Each row below holds a small network's activations on one input, seen along a few directions.
Each table varies a few parts of the input and shows all the possible inputs, shuffled.
A made-up example of a description, with smaller parts first: ring(8) and (point or ring(9) or (values(2) and line(6))).
Shared parts are said once, and a part with two or three values counts as separate values.
In the rows, zero is written as 128.

Other details of the inputs vary at random and push rows far along two fixed directions, the same in every table; ignore that.

A family of inputs:
r1: [111 182  63 116 114 103 108 113 170  81  97 124 115 106 113]
r2: [116  95 164 111 139 151 125 163 115 138 139 154 143 142 153]
r3: [130 117 159 119 149 143 133 130 122 152 155 131 127 150 142]
r4: [170 228 103 156 110 132 141 113 188 115  82  92 105  42  71]
r5: [ 82  74 153  90 141 140 117 158  94 152 150 180 134 178 177]
r6: [154 106 170 125 133 165 159 154 136 152 144 115 108 103 141]
r7: [ 90 209  56 131 104  78  88 124 161  82  70 155 136 110  85]
r8: [ 80 126 103 114 134  93 102 130 123 118 132 162 128 170 138]
r9: [230 119 173 201 113 173 199 101 117 168 135  40 113  60  90]
r10: [ 95 154  47 135  72  73  90  99  96  91  45 175 163 111 101]
r11: [ 82  77 130  87 158 123 107 129 106 126 176 149 134 208 177]
r12: [164  97 154 169 118 146 160 103  79 172 137  99 133 124 120]
r13: [173 138 172 154 162 170 148 129 153 131 171  62 129 127 118]
r14: [100  65 119  87 132  92 118 141 123 110 153 158 115 164 168]
r15: [142 135 155 125 142 138 126 134 138 132 136 124 138 126 125]
Description of these inputs: values(3) and (point or line(4)).
- Changing only the values(3) part turns r6 into r2. The same change can be made to r14. Which row results? => r7
- Change only the values(3) part in r15. List by row number the other rows that result. => r3, r4

A family of inputs:
r16: [ 23 169  25  77  95  49  38 131 125  55  51 231 172 159 128]
r17: [ 87 228  52 137 112  84  93 105 163  96  81 139 120 116  83]
r18: [117 169 130 129 149 125 118 140 164 121 141 119 118 136 115]
r19: [ 61  39 135  51 141 113  87 157  87 111 148 208 162 205 199]
r20: [130 158 133 131 116 140 133 148 141 137  99 145 122  92 113]
r21: [188  56 182 132 164 136 168 129 147 126 210  60 100 142 150]
r22: [164  90 195 115 171 175 162 147 149 154 198  86 103 139 159]
r23: [ 73  20 107  76 121  98 101 117  53 120 143 190 159 207 195]
r24: [165  91 212 140 155 173 159 165 125 170 170 111 123 127 140]
r25: [183 189 145 181 107 171 173 125 146 165  96  85 104  47  82]
r26: [122 217  67 142  92 127 113 108 146 107  55 131 136  75  86]
r27: [ 66  26 128  49 121  96  97 158  85 118 135 222 139 179 203]
r28: [159 160  80 145 102  94 119 102 158  70  91  97 136  83  90]
r29: [151 103 204 125 181 174 152 160 152 156 202  92 111 155 149]
r30: [181  68 198 133 151 184 165 136 115 155 177  81 128 126 155]
r31: [169  89 217 138 169 186 151 158 126 156 185  90 141 145 143]
r32: [131 187  85 158 106 115 114  95 127 113  85 116 148 107  87]
r33: [186 164 162 157 134 177 154 129 158 134 127  71 127  76 100]
r34: [113 212  96 146 131 112 113 120 170 113 110 115 114 113  89]
r35: [181 196 139 158 136 173 165 121 184 141 132  58  91  66  96]
r36: [ 75 193  40 125  94  73  72 103 125  81  58 171 162 130  97]
r37: [133 145 109 152 104 112 132 111 111 138  98 135 131 110 105]
r38: [153 100 199 117 176 179 159 154 147 161 196  96 107 148 154]
r39: [160 171 145 170 135 148 136 122 139 133 125  86 142 108  91]
r40: [ 52  44 111  45 140 105  99 143  93 123 159 203 126 211 210]
r41: [128  53 155 113 151 144 152 121  97 156 189 114 111 178 174]
r42: [ 75 186  63 116  94  76  82 138 140  93  56 193 142 111 104]
r43: [202 135 140 173 113 124 167 118 155 118 121  70 110  62  89]
r44: [ 97 162  57 133  95  92  94  93 109 100  75 154 152 128 108]
r45: [112 190  71 145 114 107 119  98 145 117 101 119 112 116  98]
r46: [177  69 198 136 138 173 175 145 113 171 163 102 111 108 151]
r47: [127 174  82 162  88 106 127 103 120 128  70 136 127  88  88]
r48: [105  56 147 112 130 105 121 136  80 143 149 166 143 177 161]
r49: [ 65  15 108  78 106  85 109 129  49 132 130 211 141 191 193]
r50: [122  86 158 128 135 121 130 144 103 146 145 148 135 151 143]
r51: [176 200 134 183 140 153 160 100 162 150 139  54 101  96  79]
- What do these inputs look like to the network? => values(3) and (point or ring(11))
- Changing only the values(3) part turns r29 into r24. The same change can be made to r45. Which row results? => r47
- A walk changes only the ring(11) part. It starts at r26 and steps to r30. List the rest of the walk in order. => r33, r19, r31, r16, r39, r36, r32, r44, r23
- Change only the values(3) part in r50. List by row number the other rows that result. => r34, r39
